[[3 5 4 3 3 4 4 3 3 3 4 3 3]
 [4 2 3 5 5 2 3 5 4 5 3 5 5]
 [4 3 4 4 4 3 4 4 4 4 4 4 4]
 [3 5 5 3 3 5 4 3 3 3 4 2 3]
 [5 0 1 6 7 0 2 7 5 6 2 8 6]]
The largest entry in the first row: 5
Give the largest entry in the first column.
A: 5
Give the 1st entry in reading order.
A: 3
The largest entry in the last row -> 8
Give the third entry, reading row by row.
A: 4
Give the third entry on the diagonal from the top-right corner.
A: 4
Give the entry directly above the largest entry.
A: 2
The entry just left of the centre entry: 3
Give the last entry, reading row by row.
A: 6
The top entry of the column that holds the largest entry: 3
Give the fifth entry from the end, reading row by row.
A: 5
The entry in the top-right corner: 3
Give the 3rd-last entry, reading row by row.
A: 2
